A small network was trained on invented records. Each row is its activation on one of them, seen along a few directions.
After each row come some of the record's fields: C, V, P, J, Z.
Not every record has every field; a missing one is written missing.
Other fields move the rows too, some of them a lot.
In the rows, 500 means zero.
Strong random noise was added to every row along 18 fixed directions; ignore it. To show where, here is one row again and again, with new noise each time:
[486 434 579 399 448 537 553 389 262 439 400 641 576 533 618 417 594 460
 563 470 419 589 749 592 756 574 636 432 349 476 480 446 696 621 218 503
 620 528]
[556 276 521 553 594 348 246 627 303 688 644 368 565 770 608 382 265 571
 455 612 460 683 563 671 473 513 394 554 609 245 244 600 375 515 645 458
 603 564]
[686 507 559 312 489 211 650 311 410 726 165 462 344 469 509 315 437 570
 533 562 421 699 439 529 568 399 535 482 414 363 425 638 413 638 217 380
 406 660]
[572 398 446 273 376 354 425 195 366 258 371 367 489 727 615 489 486 511
 564 589 576 500 586 514 508  51 403 450 549 263 383 550 467 745 368 530
 769 412]
[317 352 502 660 418 602 298 529 787 326 518 573 596 262 512 479 436 445
 400 703 428 302 404 451 426 611 517 490 475 497 468 520 491 310 423 467
 266 405]
[444 468 476 514 505 309 460 611 563 415 427 542 441 719 318 319 393 429
 469 385 402 489 448 456 495 643 446 304 569 464 360 483 486 553 471 412
 495 396]
[359 440 428 344 314 516 484 282 737 332 419 290 448 691 654 417 501 396
 264 503 380 448 377 534 422 390 319 566 667 364 373 623 722 412 374 563
 457 487]
[395 502 627 729 506 580 468 484 630 481 420 567 422 347 513 462 420 545
 513 647 387 473 586 390 420 607 664 300 498 559 623 278 513 356 649 335
 332 355]
[762 295 391 356 389 417 375 481 559 663 269 702 492 363 426 398 672 453
 492 481 438 439 465 397 449 802 503 640 438 514 370 665 105 386 519 543
 539 632]
[266 369 486 603 434 328 451 393 622 322 524 483 612 588 626 423 435 535
 520 609 347 527 490 526 494 337 704 479 433 274 481 596 526 713 261 562
 446 600]
[411 797 520 289 397 672 799 226 648 252 277 658 741 165 324 766 791 399
 449 370 439 158 440 397 526 577 586 385 586 630 612 326 636 388 331 582
 595 556]
[525 470 601 307 317 656 369 256 390 592 466 631 321 463 417 387 718 470
 566 378 544 475 666 470 567 611 382 430 491 416 466 339 608 306 446 448
 654 617]
[450 778 717 498 674 744 511 590 393 642 618 468 591 290 427 585 280 526
 359 605 612 446 429 621 594 460 341 491 491 555 549 332 749 225 500 415
 370 407]
[302 649 624 358 550 460 390 388 512 588 628 774 462 257 326 568 550 665
 443 568 623 402 426 325 440 531 687 450 304 335 537 442 393 512 269 521
 459 680]
[577 467 625 631 659 357 465 501 652 410 716 649 593 757 606 537 301 520
 564 403 173 600 427 531 359 359 891 383 697 383 534 389 469 516 820 746
 562 606]
[309 404 343 635 299 629 406 679 547 190 648 664 493 520 305 542 604 403
 750 309 720 494 467 462 576 414 416 367 363 681 634 433 587 656 325 460
 468 558]
[274 766 420 454 429 621 512 438 449 552 335 355 382 723 511 545 487 566
 301 660 723 500 515 399 413 455 410 584 384 588 619 410 463 424 671 308
 483 406]
[253 667 435 507 381 587 590 432 562 338 432 457 337 833 574 595 509 459
 398 466 521 699 401 542 486 487 517 456 535 663 625 448 724 466 574 323
 350 658]
[282 251 576 538 635 443 261 436 716 580 604 534 463 710 313 364 281 545
 598 294 419 734 510 526 347 442 345 325 552 286 353 524 487 477 557 585
 593 611]
[621 571 485 598 588 344 492 653 361 458 599 326 424 353 356 613 504 612
 476 448 551 548 434 443 506 448 160 408 718 368 521 584 356 682 573 308
 560 475]

[378 573 612 398 580 670 442 378 627 598 491 631 512 485 500 501 336 517
 467 602 571 498 441 526 425 428 644 564 308 521 501 443 557 281 517 633
 396 465] : {C: c2, V: v2, P: p1, J: j2, Z: z3}
[288 288 494 517 561 542 418 267 675 186 407 385 536 468 510 715 483 501
 492 526 470 602 530 543 370 435 324 373 680 453 405 596 517 487 604 487
 590 420] : {C: c1, V: v2, P: p2, J: j3, Z: z3}
[249 330 372 493 784 497 381 562 551 489 372 524 433 718 561 549 231 672
 460 575 754 887 641 341 390 284 440 513 106 628 574 718 294 851 459 504
 515 252] : {C: c2, V: v1, P: missing, J: missing, Z: missing}
[699 320 436 359 693 402 438 674 514 635 411 465 559 758 727 395 253 423
 213 548 368 754 340 698 572 599 412 791 424 571 272 877 446 463 467 627
 392 487] : {C: c1, V: v1, P: missing, J: missing, Z: missing}
[606 390 462 741 450 481 479 588 458 409 484 522 672 412 494 586 497 483
 732 578 450 474 572 536 457 510 621 387 611 558 540 388 319 511 715 388
 534 540] : {C: c2, V: v2, P: missing, J: missing, Z: missing}
[596 602 613 491 678 414 351 488 469 610 609 479 394 729 483 375 213 520
 528 560 562 550 494 552 460 205 474 507 445 414 483 438 499 465 650 553
 551 406] : {C: c1, V: v1, P: p1, J: missing, Z: missing}
[343 628 488 672 372 341 590 514 444 497 368 329 537 696 574 357 394 443
 461 767 439 450 442 633 522 563 677 498 534 480 440 427 546 437 494 244
 297 547] : {C: c2, V: v2, P: missing, J: missing, Z: missing}
[378 345 519 648 325 640 368 428 433 640 835 335 331 422 564 590 672 662
 701 417 610 636 676 456 292 443 406 400 721 297 549 321 583 488 699 412
 628 716] : {C: c2, V: v2, P: missing, J: missing, Z: missing}
[791 447 466 478 364 483 650 686 437 482 621 365 449 474 681 392 531 423
 467 459 433 266 572 414 459 483 569 397 753 529 432 318 687 554 499 596
 556 186] : {C: missing, V: missing, P: missing, J: missing, Z: missing}
[349 255 532 554 584 577 418 400 697 643 543 438 356 501 561 395 367 598
 588 424 491 828 569 496 427 313 393 461 383 418 540 576 597 550 395 561
 442 569] : {C: c2, V: v2, P: missing, J: missing, Z: missing}
[469 544 564 706 518 444 363 662 220 630 758 511 631 470 352 440 588 561
 627 441 477 499 604 631 688 583 400 569 480 285 537 497 412 546 511 400
 633 753] : {C: c1, V: v2, P: missing, J: missing, Z: missing}
[347 657 543 777 561 324 437 786 371 299 624 566 570 524 401 391 504 438
 343 602 349 325 514 531 758 866 555 507 445 455 494 529 510 560 444 277
 396 372] : {C: c1, V: v2, P: p2, J: missing, Z: missing}
[577 335 456 360 600 644 498 257 796 429 326 528 562 212 533 776 570 554
 491 457 494 573 384 404 303 369 398 615 536 535 561 708 237 461 621 749
 597 501] : {C: c2, V: v2, P: p1, J: j2, Z: z3}
[491 269 580 506 322 650 334 411 580 306 620 462 107 470 741 447 527 452
 429 564 426 605 610 441 464 631 375 280 679 491 426 449 855 390 451 308
 308 354] : {C: c2, V: v1, P: p1, J: j2, Z: z1}
[407 551 413 453 552 475 556 562 732 563 412 386 331 454 593 580 484 550
 139 572 494 599 247 359 345 672 393 674 535 581 519 744 385 429 551 471
 254 464] : {C: c2, V: v2, P: missing, J: missing, Z: missing}
[567 459 654 580 850 269 402 814 423 360 848 462 198 512 517 433 177 650
 342 491 492 690 500 329 502 425 393 206 593 344 451 570 621 846 410 448
 429  46] : {C: c2, V: v2, P: missing, J: missing, Z: missing}
[416 760 561 449 618 485 655 240 456 632 251 426 560 280 411 670 565 636
 465 642 596 517 482 487 495 399 531 612 356 491 665 514 305 492 518 398
 511 629] : {C: c1, V: v1, P: p2, J: j3, Z: z3}
[447 499 347 521 513 169 705 762 493 828 610 292 492 616 506 492 321 671
 506 513 615 686 250 490 271 413 637 512 549 415 410 624 371 800 352 475
 319 764] : {C: c2, V: v1, P: missing, J: missing, Z: missing}
[382 711 539 769 606 461 673 619 603 314 465 518 703 443 373 555 477 462
 542 424 323 462 431 564 625 498 593 472 483 572 720 505 526 579 529 489
 401 517] : {C: c1, V: v2, P: p2, J: missing, Z: missing}
[627 481 609 389 541 407 422 488 490 320 591 765 251 404 641 386 512 543
 377 571 429 417 569 259 566 452 747 377 329 454 558 489 575 694 239 562
 428 213] : {C: c1, V: v1, P: missing, J: missing, Z: missing}
[285 357 478 533 526 603 673 448 636 578 393 413 413 578 531 493 510 525
 493 357 450 654 637 426 358 586 492 284 552 594 550 355 643 540 553 492
 528 398] : {C: c1, V: v1, P: p1, J: j3, Z: z3}
[322 527 479 388 476 451 600 453 763 428 410 703 389 585 399 396 487 417
 512 301 467 621 306 457 544 491 598 460 285 634 571 598 644 572 157 588
 298 643] : {C: c2, V: v1, P: missing, J: missing, Z: missing}
[257 532 366 770 483 466 591 556 621 242 453 201 812 433 357 668 341 438
 651 603 568 436 313 668 497 211 274 499 588 487 532 589 505 587 434 368
 406 535] : {C: c2, V: v2, P: p2, J: j2, Z: z1}
[768 517 447 498 481 324 652 509 587 398 405 490 743 243 371 506 545 407
 600 409 353 308 310 575 632 351 433 548 582 462 486 633 402 592 272 610
 508 616] : {C: c1, V: v1, P: missing, J: missing, Z: missing}
[469 562 576 294 500 601 594 163 710 560 201 808 384 396 404 505 621 490
 604 427 459 564 548 360 430 609 759 423 311 659 593 416 516 353 430 549
 471 662] : {C: c2, V: v2, P: missing, J: missing, Z: missing}
[360 533 428 230 386 598 263 221 610 199 411 859 463 590 270 541 707 390
 588 415 727 377 481 410 577 425 491 579 187 569 524 556 431 458 316 640
 679 605] : {C: c1, V: v2, P: missing, J: missing, Z: missing}
[716 486 498 308 553 865 394 824 418 607 854 549 415 505 594 639 303 448
 444 395 816 595 340 593 470 357 258 607 495 742 442 491 752 294 581 671
 425 392] : {C: c2, V: v2, P: p1, J: j2, Z: z1}
[530 618 712 621 509 428 570 308 697 489 649 518 432 156 530 599 530 604
 510 538 237 440 358 460 396 403 703 386 742 320 636 408 543 383 543 505
 346 736] : {C: c1, V: v2, P: missing, J: missing, Z: missing}
[316 478 318 641 347 389 534 616 472 682 429 459 941 583 529 366 478 550
 602 778 576  93 645 421 330 497 953 605 291 428 429 318 187 590 492 615
 638 442] : {C: c2, V: v1, P: missing, J: missing, Z: missing}
[573 633 579 400 507 189 486 289 552 434 405 588 280 725 368 367 444 498
 599 440 370 622 370 504 470 425 587 371 561 365 431 556 494 569 464 432
 459 652] : {C: c2, V: v1, P: p1, J: missing, Z: missing}
[268 820 517 509 622 362 573 599 461 467 648 347 808 248 212 625 369 616
 416 645 677 180 320 475 471 303 415 502 497 273 478 498 423 655 257 510
 494 447] : {C: c1, V: v2, P: p2, J: missing, Z: missing}
[451 464 605 570 394 462 318 366 515 476 799 344 514 606 662 330 448 529
 482 592 361 329 529 573 485 199 512 550 633 135 458 408 660 444 479 597
 568 553] : {C: c1, V: v1, P: missing, J: missing, Z: missing}
[471 708 566 642 523 425 484 565 536 303 491 599 588 476 410 523 370 435
 556 616 428 392 333 531 580 404 662 455 423 572 614 467 485 484 510 437
 299 474] : {C: c1, V: v1, P: p1, J: j3, Z: z1}
[596 534 329 462 348 332 319 442 754 240 428 468 132 585 492 526 518 433
 323 701 579 417  85 387 360 370 366 623 588 539 526 738 290 422 612 347
 224 483] : {C: c1, V: v2, P: p1, J: j3, Z: z3}
[593 364 410 514 360 284 320 429 455 288 438 394 200 551 676 411 672 474
 300 627 358 599 455 507 656 621 255 620 586 364 433 842 455 598 355 218
 377 606] : {C: c1, V: v1, P: missing, J: missing, Z: missing}

Which values does each new row have?
[493 220 320 309 514 404 517 409 591 443 186 417 441 848 550 451 424 426
 416 519 557 519 615 410 291 582 470 381 565 583 238 507 369 576 632 570
 711 186] : {C: c1, V: v1, P: p1, J: j3, Z: z3}
[359 387 582 517 544 423 321 393 675 134 537 519 522 427 436 412 416 412
 445 513 382 385 463 526 597 387 315 406 515 341 375 637 670 552 202 520
 468 336] : {C: c1, V: v1, P: missing, J: missing, Z: missing}
[548 739 415 349 448 270 749 556 504 576 497 476 490 574 296 548 582 473
 454 327 484 397 216 536 472 513 518 478 680 476 455 516 446 555 432 477
 469 791] : {C: c1, V: v2, P: p1, J: j3, Z: z3}
[698 211 540 613 428 574 300 366 819 552 555 627 544 258 506 390 565 495
 716 427 343 338 529 351 309 365 601 546 533 371 583 459 173 337 783 825
 605 449] : {C: c2, V: v2, P: p1, J: j3, Z: z3}
[815 773 701 510 552 350 563 591 200 613 620 442 287 527 429 388 446 482
 529 508 459 506 426 602 681 481 450 446 665 433 496 374 606 430 607 310
 464 455] : {C: c2, V: v2, P: missing, J: missing, Z: missing}
[663 298 430 360 552 347  61 693 544 394 628 774 261 533 440 368 554 436
 226 521 473 472 312 417 585 860 270 642 425 459 280 843 277 410 375 444
 395 497] : {C: c2, V: v1, P: missing, J: missing, Z: missing}
[414 322 339 791 471 500 443 758 598 351 646 577 717 584 470 609 543 405
 621 357 374 564 447 608 499 677 551 528 616 631 528 565 425 518 666 520
 472 720] : {C: c1, V: v2, P: missing, J: missing, Z: missing}
[377 303 370 394 555 745 276 671 590 607 642 520 726 640 655 584 247 476
 362 685 766 494 419 598 344 376 481 776 296 643 371 606 446 339 548 723
 442 457] : {C: c1, V: v1, P: p2, J: missing, Z: missing}
[233 732 664 847 488 441 568 394 702 427 709 376 377 361 260 445 575 568
 652 380 349 386 462 403 453 364 458 319 649 288 751 304 641 506 553 385
 449 601] : {C: c2, V: v1, P: missing, J: missing, Z: missing}
[285 837 472 266 591 603 538 349 375 566 380 576 649 826 340 675 535 461
 375 446 660 554 462 647 554 590 453 649 407 619 446 486 540 343 588 449
 650 805] : {C: c1, V: v1, P: missing, J: missing, Z: missing}
[577 578 685 428 703 517 457 505 371 628 479 587 515 563 349 398 328 411
 564 384 462 618 547 653 680 585 386 408 470 508 396 441 646 352 506 484
 562 455] : {C: c2, V: v2, P: p1, J: j3, Z: z1}
[650 321 636 780 601 406 333 505 612 564 639 424 474 331 721 425 523 568
 440 541  76 621 596 516 512 683 529 620 671 244 529 700 394 460 749 589
 471 565] : {C: c1, V: v2, P: p1, J: j3, Z: z1}
[469 424 389 619 451 516 452 633 655 471 691 490 596 647 412 649 465 422
 614 393 541 507 330 599 293 510 507 477 743 594 406 465 476 388 761 571
 478 727] : {C: c1, V: v1, P: p1, J: missing, Z: missing}
[511  89 443 727 361 528 546 521 748 488 553 269 349 304 761 322 549 484
 606 370 274 769 560 545 507 465 349 508 596 429 544 703 761 617 268 560
 299 536] : {C: c2, V: v2, P: missing, J: missing, Z: missing}
[562 508 528 570 346 593 439 554 314 582 464 323 530 235 478 439 440 515
 642 723 707 377 561 566 570 429 318 518 458 447 461 454 542 427 389 317
 402 403] : {C: c2, V: v2, P: p1, J: j2, Z: z1}
[445 555 597 614 644 622 487 551 522 626 526 516 520 715 458 353 309 504
 587 382 471 567 642 496 493 339 567 461 379 562 616 297 562 446 721 663
 631 288] : {C: c1, V: v2, P: missing, J: missing, Z: missing}
[529 635 286 450 409 417 438 345 551 338 325 471 291 829 433 517 695 472
 531 371 616 666 400 420 530 266 294 773 321 567 721 788 244 690 642 510
 617 642] : {C: c1, V: v1, P: p1, J: missing, Z: missing}
